These are the activations of a small neural network, seen along a few directions. Each row is one input.
In each table, some parts of the input vary, and every possible input appears once, in random order.
A made-up example of a description, with smaller parts first: one of 6 places along a line, together with either a single point or one of 9 places around a ring or (one of 2 separate values, together with one of 8 places around a ring).
Shared parts are said once, and a part with two or three values counts as separate values.
In the rows, 128 means zero.

Other details of the inputs vary at random and push rows far along two fixed directions, the same in every table; ignore that.

Table:
x1: [128 121 127 115 139 121 139 127 133 129 120 141 130 123]
x2: [152 103 128 152 171 111 147 138 137 159 173  80 106 134]
x3: [130 122 126 121 155 124 140 134 125 127 126 139 117 118]
x4: [135 107 115 101 175 115 161 144 138 128 136 145 125 133]
x5: [142 113 130 148 147 118 134 131 131 145 160  88 115 139]
x6: [109 148 133 122  92 143 116 116 112 102 101 153 136 122]
x7: [129 144 145 177  87 136  94 108 108 130 144  77 115 125]
x8: [128 118 120 116 145 124 144 133 132 122 135 130 128 137]
x9: [101 147 127 111  77 144 117 113 117  94 102 154 152 142]
x10: [121 134 133 133 103 129 119 114 124 125 121 124 133 126]
x11: [130 123 129 125 131 120 129 124 129 132 125 129 129 124]
x12: [111 134 121  94 132 134 141 131 122 101  97 179 135 120]
x13: [155  89 117 119 217  96 171 149 148 165 153 122 107 113]
x14: [110 158 138 138  67 148  91 105 103  94 107 132 131 127]
x15: [117 127 126 108 125 127 139 124 131 121 107 157 139 122]
x16: [140 112 124 127 156 119 144 135 134 133 150 113 116 136]
x17: [136 115 125 126 172 118 149 139 130 138 136 131 113 117]
x18: [132 113 121 115 157 120 148 137 134 129 138 130 125 137]
x19: [133 159 127 122  87 158  88 156 153 138 108 151 158 140]
x20: [140 112 123 129 159 119 143 135 133 135 151 110 116 136]
x21: [121 127 125 124 124 130 136 126 128 123 130 128 135 139]
x22: [144 116 132 154 143 114 126 123 130 150 152  90 112 122]
x23: [138  98 112  93 201 106 174 146 146 142 127 159 122 115]
x24: [126 131 129 126 132 128 127 127 120 121 122 136 122 120]
x25: [155 114 143 182 140 111 116 120 128 171 171  56 104 121]
x26: [113 137 127 126  95 136 122 118 121 110 124 127 141 143]
x27: [171 155 153 217  74 149  45 141 143 187 177  28 119 145]
x28: [132 119 125 125 160 120 145 136 127 135 131 135 118 117]
x29: [129 121 128 128 135 126 139 130 131 129 138 121 127 137]
x30: [123 137 134 142 113 133 117 119 115 121 127 120 121 122]
x31: [137 166 136 150  62 160  64 145 144 143 121 118 154 143]
x32: [100 158 134 128  44 150  94 102 109  89 106 132 153 148]
x33: [132 133 139 159 100 126 106 110 121 138 140  90 122 127]
x34: [108 134 116  81 136 135 147 133 123  93  89 196 138 118]
x35: [123 133 133 137 104 127 116 114 123 128 124 119 133 125]
x36: [105 127 115  78 132 127 150 130 133 105  88 192 151 123]
x37: [121 144 134 141 101 137 108 115 111 112 122 122 123 123]
x38: [123 117 119 105 171 122 160 141 131 128 116 163 125 114]
x39: [106 135 122  93 110 133 132 120 126 103  91 176 149 126]
x40: [144 115 131 147 145 117 130 130 130 144 158  90 115 138]
x41: [144 111 129 138 178 114 149 140 131 151 146 118 108 113]
x42: [104 135 123  97 111 133 136 121 128 108  92 175 151 123]
x43: [128 133 136 150 104 133 114 116 121 128 142  96 126 141]
x44: [111 132 121  94 118 130 137 122 128 104  97 172 143 123]
x45: [ 99 168 137 128  45 154  84 100  99  79  91 149 143 128]
x46: [128 122 125 121 133 126 137 130 130 122 135 126 128 139]
x47: [135 114 127 129 155 116 143 129 134 146 133 125 122 119]
x48: [122 118 117  95 169 123 162 142 132 121 113 172 127 115]
x49: [134 112 125 129 155 114 145 131 136 147 137 121 123 120]
x50: [143 146 126 132 110 149  96 162 157 154 125 135 149 140]
x51: [141 140 150 191  98 132  91 108 108 143 157  60 104 123]
x52: [133 110 120 119 162 119 154 138 136 136 143 125 124 136]
Each input here is: one of 4 separate values, together with either a single point or (one of 3 separate values, together with one of 4 places along a line).
The inputs of x28 and x7 match in every part but the choice among 4 separate values. If x9 is changed in the same way as x28 into x7, which row does it become?
> x21
Start at x20 and move only the place on the line of 4, one step at a time. The first step leads to x18. Which rows follow, in order?
> x52, x43

Table:
x53: [117 139 141 147  85 135 112 100 107 108 129 106 124 135]
x54: [141 117 121 115 180 120 145 154 141 148 127 151 122 113]
x55: [114 159 138 133  74 151  93 120 119 112 100 144 141 124]
x56: [126 132 131 148 101 132 114 118 124 127 145  94 131 146]
x57: [112 149 134 136  66 147 101 109 117 104 122 116 144 151]
x58: [126 147 136 140  93 139  97 122 125 129 113 130 135 122]
x59: [118 141 131 136  82 139 105 115 120 111 130 111 139 150]
x60: [125 125 115  87 149 134 150 153 148 124 109 178 145 133]
x61: [158 115 140 181 158 111 119 124 121 162 172  61  89 112]
x62: [126 107 122 108 162 112 161 127 129 124 129 140 124 125]
x63: [104 157 138 141  64 143  95  98 102  99 103 132 135 119]
x64: [183  97 148 215 182  96 120 125 129 199 208   9  68 110]
x65: [130 117 112  86 162 125 155 154 153 133 115 173 145 132]
x66: [126 105 120 113 173 110 167 131 127 129 135 137 120 123]
x67: [133 117 117 103 179 121 154 154 143 144 115 168 129 111]
x68: [111 142 129 122  77 140 110 112 124 105 117 128 149 150]
x69: [125 143 141 155  96 136 104 108 110 121 126 108 117 117]
x70: [136 119 115 101 162 125 147 155 148 136 126 156 136 132]
x71: [126 110 120 108 165 113 159 130 125 120 130 141 121 125]
x72: [122 124 112  88 149 131 151 151 146 126 109 177 148 132]
The inputs of x72 and x65 match in every part but one. If x66 is changed in the same way as x72 into x65, which row does it become?
> x62
What do these inputs look like to the network?
> one of 4 separate values, together with one of 5 places around a ring
Which other rows does x55 become when the choice among 4 separate values takes its other values? List them by row number.
> x54, x58, x67
Which other rows does x59 become when the choice among 4 separate values takes its other values? List them by row number.
> x56, x57, x68

Table:
x73: [121 135 125 114 130 136 130 134 124 114 112 154 130 124]
x74: [137 136 138 156 100 131 100 122 131 144 139  96 130 132]
x75: [ 91 130 117  76 118 127 154 111 114  82  81 196 148 121]
x76: [136 142 140 161 100 135  96 121 123 141 135  99 122 121]
x77: [159 101 124 139 205 108 154 156 148 176 156 112 105 111]
x78: [137 112 119 117 171 120 152 145 136 134 142 131 120 132]
x79: [119 132 121 109 125 134 134 132 126 109 119 149 136 136]
x80: [140 106 119 116 171 116 156 146 146 146 146 126 126 136]
x81: [132 138 136 155 100 135 105 119 118 124 145  92 121 139]
x82: [124 135 125 115 129 133 127 135 132 128 109 156 136 118]
x83: [118 142 129 119 111 140 119 127 120 109 110 150 132 125]
x84: [134 142 140 160 102 137  99 120 116 128 139  96 115 126]
x85: [124 135 147 174  85 125 101  90 101 123 145  71 112 126]
x86: [166  78 114 124 238  95 184 165 161 181 177 105 104 129]
x87: [121 131 140 154 100 123 116  96 106 118 135  95 117 123]
x88: [131 134 135 152  98 134 108 120 127 133 145  92 131 145]
x89: [125 130 123 111 125 130 129 134 139 130 113 150 143 129]
x90: [140 118 125 124 169 121 144 145 132 138 137 133 114 119]
x91: [121 131 140 154  99 123 116  96 106 118 135  95 117 124]
x92: [131 132 130 133 114 130 115 129 135 138 126 123 136 131]
x93: [100 137 111  69 122 141 148 135 128  85  86 202 154 136]
x94: [114 134 119  92 119 134 133 134 139 117  96 177 153 128]
x95: [131 137 132 138 119 132 114 130 128 136 124 127 128 119]
x96: [120 127 121 108 123 132 137 132 135 119 120 146 143 141]
What do these inputs look like to the network?
> one of 4 separate values, together with either a single point or one of 5 places around a ring
The inputs of x75 and x87 match in every part but the choice among 4 separate values. If x80 is changed in the same way as x75 into x87, which row does it become?
> x86
Which other rows does x76 become when the choice among 4 separate values takes its other values? List them by row number.
> x77, x82, x95

Table:
x97: [112 147 135 135  81 139 105 108 110 104 115 127 136 132]
x98: [128 105 114  92 195 113 176 146 138 133 117 173 123 111]
x99: [171  87 130 168 209  96 155 141 140 181 194  55  84 123]
x100: [179  93 143 199 194  98 136 135 133 193 206  25  73 117]
x101: [176 114 130 162 174 123 118 169 164 195 174  79 114 134]
x102: [116 109 109  75 178 119 178 143 137 113 109 186 136 125]
x103: [113 148 136 138  81 138 103 106 110 109 110 129 133 121]
x104: [129 159 131 133  72 155  82 142 144 134 113 135 156 142]
x105: [115  97  96  39 229 109 209 162 148 117  88 237 138 106]
x106: [ 96 149 125 101  76 143 119 109 114  84  91 167 151 134]
x107: [130 103 112  87 194 112 176 147 140 129 122 169 126 120]
x108: [111 145 133 134  80 139 107 107 111 102 117 124 136 135]
x109: [129 160 131 133  73 156  82 143 142 133 113 135 155 143]
x110: [155  97 130 156 181 104 149 132 135 163 176  73  99 129]
x111: [129 159 132 134  73 157  83 142 143 133 114 135 155 143]
x112: [113 147 137 136  81 139 104 108 110 105 113 128 133 128]
x113: [109 143 134 133  78 138 112 105 112 103 118 123 138 139]
x114: [178  93 142 199 192  98 136 135 132 192 208  23  76 121]
x115: [121 161 153 183  37 146  65  88  99 112 133  71 123 134]
x116: [109 114 106  55 176 121 180 145 138 104  86 218 144 116]
x117: [129 103 112  88 192 111 176 146 140 130 121 170 127 118]
x118: [109 143 134 133  79 137 109 105 112 102 117 123 139 139]
x119: [ 98 140 119  82 115 137 140 122 121  91  79 198 149 119]
x120: [117 156 150 179  34 143  72  86 101 111 138  68 129 143]
The inputs of x106 and x99 match in every part but one. If x117 is changed in the same way as x106 into x99, which row does it become?
> x107
What do these inputs look like to the network?
> one of 4 separate values, together with either a single point or one of 5 places along a line
Which other rows does x102 become when the place on the line of 5 takes its other values? List them by row number.
> x98, x100, x113, x114
